A small network was trained on made-up records. Each row is its average activation on records with the value named, seen along a few directions.
Related values have similar rows: they may be neighbours, one step apart, or belong to one group.
In the rows, 500 means zero.
Strong random noise was added to every row along 20 fixed directions; ignore it. To show where, here is one row again and again, with new noise each time:
[401 457 538 491 396 693 502 421 607 595 304 450 295 376 599 360 430 649
 546 673 461 433 613 539 455 551 582 692 531 558]
[558 456 520 555 564 528 467 449 585 605 390 501 455 435 442 551 500 608
 490 461 504 550 549 580 461 400 481 398 408 556]
[626 387 474 373 437 385 501 514 627 378 354 637 597 542 608 417 509 565
 652 418 556 440 509 495 517 381 573 438 447 395]
[477 464 529 462 590 479 460 425 390 432 498 527 614 472 796 486 606 394
 357 516 829 400 743 579 391 601 536 506 301 306]
[485 515 569 341 585 603 444 630 524 473 483 484 400 631 673 420 328 370
 341 514 598 352 494 498 531 487 597 668 573 345]
[488 649 453 461 361 740 566 369 456 540 515 648 439 393 599 415 278 345
 246 406 501 373 487 645 626 598 474 424 501 711]
[362 576 468 498 619 465 564 403 460 535 575 404 826 392 315 453 614 459
 430 348 518 620 674 458 397 505 467 418 276 739]
[407 640 541 552 303 321 639 410 416 677 411 616 588 496 356 386 479 402
 450 704 409 495 470 483 408 562 563 317 661 686]
[434 758 387 507 585 567 603 670 485 448 341 527 636 636 624 587 372 471
 545 450 375 391 395 385 501 338 432 452 424 674]
[486 546 337 354 422 620 660 627 441 455 388 417 410 614 597 323 263 456
 193 492 650 406 608 415 588 506 472 621 549 357]
[378 673 568 572 701 491 443 636 569 681 646 539 448 382 509 525 647 299
 409 485 489 557 604 507 563 549 520 527 607 582]
[589 427 339 521 428 553 527 522 421 426 604 420 564 443 386 615 318 556
 361 458 534 571 316 624 668 385 567 320 563 427]
[492 602 284 611 455 718 499 404 568 605 408 339 573 510 439 369 435 777
 633 547 544 642 649 417 522 663 461 334 598 728]
[213 702 476 652 383 482 660 529 463 483 250 519 442 567 654 631 617 619
 297 951 592 561 612 441 349 430 517 669 681 660]
[518 434 405 520 612 641 466 534 552 626 721 459 449 337 588 562 648 362
 451 350 369 492 547 611 517 512 552 453 443 410]
[416 683 340 640 452 496 634 605 657 563 287 365 292 492 407 464 367 567
 547 744 350 514 664 410 569 510 530 604 607 662]
[590 374 756 537 688 465 333 386 427 594 534 460 558 567 356 605 423 555
 497 472 550 499 368 618 411 475 526 533 492 569]
[401 623 410 339 534 576 409 684 483 461 633 400 557 758 618 394 554 522
 447 427 553 442 615 394 533 616 549 436 362 522]
[438 599 516 423 262 394 510 643 446 394 497 548 410 530 364 355 600 692
 552 398 458 631 502 434 538 674 499 278 343 668]
[399 468 640 600 553 435 479 363 422 459 642 450 543 457 573 620 515 350
 394 653 503 426 545 712 392 626 757 548 479 594]
[642 456 615 540 656 366  88 530 402 626 484 529 580 520 436 607 391 652
 788 561 570 295 320 693 661 538 557 567 375 557]
[562 493 598 562 550 301 575 715 431 709 455 618 371 589 495 514 533 558
 423 363 447 425 451 569 601 450 519 378 509 573]


Values of K:
k1: [483 525 455 483 451 460 484 498 525 329 473 363 466 440 347 398 409 483
 521 377 453 557 590 508 432 711 568 490 324 581]
k12: [453 512 373 448 452 515 469 455 658 279 458 461 540 406 396 506 342 492
 496 591 570 565 539 532 584 358 589 466 439 445]
k7: [603 328 515 384 528 560 439 408 599 602 533 638 684 559 533 328 482 608
 599 267 574 494 418 542 616 472 579 420 736 548]
k11: [330 704 513 558 631 541 426 666 572 552 514 457 433 435 494 510 455 311
 582 628 382 497 393 430 509 538 568 753 725 536]
k9: [429 430 674 432 342 337 456 488 389 502 359 634 468 595 500 471 591 674
 351 593 672 489 453 537 421 443 534 426 474 488]
k6: [525 563 416 627 545 527 439 590 334 525 614 583 564 397 618 734 471 428
 584 431 434 381 224 681 629 403 532 269 404 461]
k4: [554 574 446 521 517 584 445 422 647 555 506 541 376 685 625 463 558 470
 448 406 430 443 682 556 430 669 517 475 399 671]
k2: [458 569 242 387 452 618 457 590 564 447 441 395 539 576 422 422 325 588
 448 371 403 465 475 557 515 496 564 467 327 655]
k8: [536 424 441 513 569 397 419 527 451 427 580 415 573 541 485 483 575 491
 451 559 667 537 603 525 478 674 594 668 607 392]
k3: [588 528 347 639 390 492 526 408 502 465 629 402 491 545 423 475 420 624
 673 565 509 512 580 502 781 643 476 379 542 604]
k5: [544 470 551 472 544 657 535 197 671 218 498 530 603 727 644 608 336 494
 385 403 571 492 568 574 451 435 524 577 515 743]
k10: [469 444 504 424 300 609 620 368 521 216 394 560 561 669 629 689 316 602
 436 606 396 370 279 520 498 220 493 677 455 623]
K is arranged as a network in which each value has 3 neighbours.
Which values are neighbours of k12? Give them in the order they are listed.
> k7, k6, k2
Which values are neighbours of k10? Give them in the order they are listed.
> k1, k4, k8
Each value of K is a pair of two hidden parts, and every pair occurs once (6 first parts, 2 second parts).
Changing only the second part turns k3 into k4. k6 has the same second part as k3; what does that change turn k6 into?
> k11
Changing only the second part turns k10 into k8. k5 has the same second part as k10; what does that change turn k5 into?
> k7

Values of S:
s2: [560 348 480 578 467 379 632 414 386 742 524 375 533 681 460 405 469 673
 382 489 592 350 736 574 610 555 568 328 376 589]
s6: [379 591 647 469 534 423 409 615 675 648 399 586 343 494 469 470 553 537
 473 570 523 454 594 500 637 333 507 578 455 594]
s3: [477 531 692 433 522 473 595 541 479 591 624 720 436 591 621 562 595 327
 424 377 344 320 420 504 542 331 423 449 392 568]
s4: [424 558 525 471 436 459 552 718 438 449 281 581 409 485 568 475 553 684
 494 435 567 618 415 430 397 444 445 409 458 449]
s7: [347 502 405 374 281 149 521 659 429 499 482 471 487 341 240 288 579 447
 539 530 265 374 614 588 545 636 730 564 208 616]
s1: [584 547 308 640 591 622 464 551 745 643 680 490 338 733 697 737 587 433
 490 556 258 442 500 555 599 411 562 369 707 520]
s12: [469 550 458 286 351 486 376 580 589 396 488 711 619 373 592 334 500 465
 530 366 601 480 423 557 627 478 611 430 437 473]
s8: [497 435 639 453 335 508 450 474 387 469 520 571 354 358 409 543 484 710
 393 511 650 519 459 576 736 419 325 513 258 492]
s5: [296 474 556 288 467 528 457 739 596 214 477 470 537 589 636 411 474 591
 494 407 458 515 363 593 428 454 939 600 485 572]
s9: [464 623 316 507 325 609 572 285 422 235 247 368 747 465 405 617 418 524
 608 764 416 638 392 318 115 428 344 377 371 441]
s11: [550 370 645 468 697 650 452 297 578 564 569 396 516 528 429 493 439 455
 426 409 526 532 598 527 334 519 473 548 439 542]
s10: [347 649 528 485 470 181 407 406 531 528 342 513 657 398 253 463 424 405
 595 764 539 391 654 516 529 413 553 522 262 623]
Each value of S is a pair of two hidden parts, and every pair occurs once (6 first parts, 2 second parts).
Changing only the second part turns s10 into s7. s4 has the same second part as s10; what does that change turn s4 into?
> s11
Changing only the second part turns s12 into s8. s5 has the same second part as s12; what does that change turn s5 into?
> s3
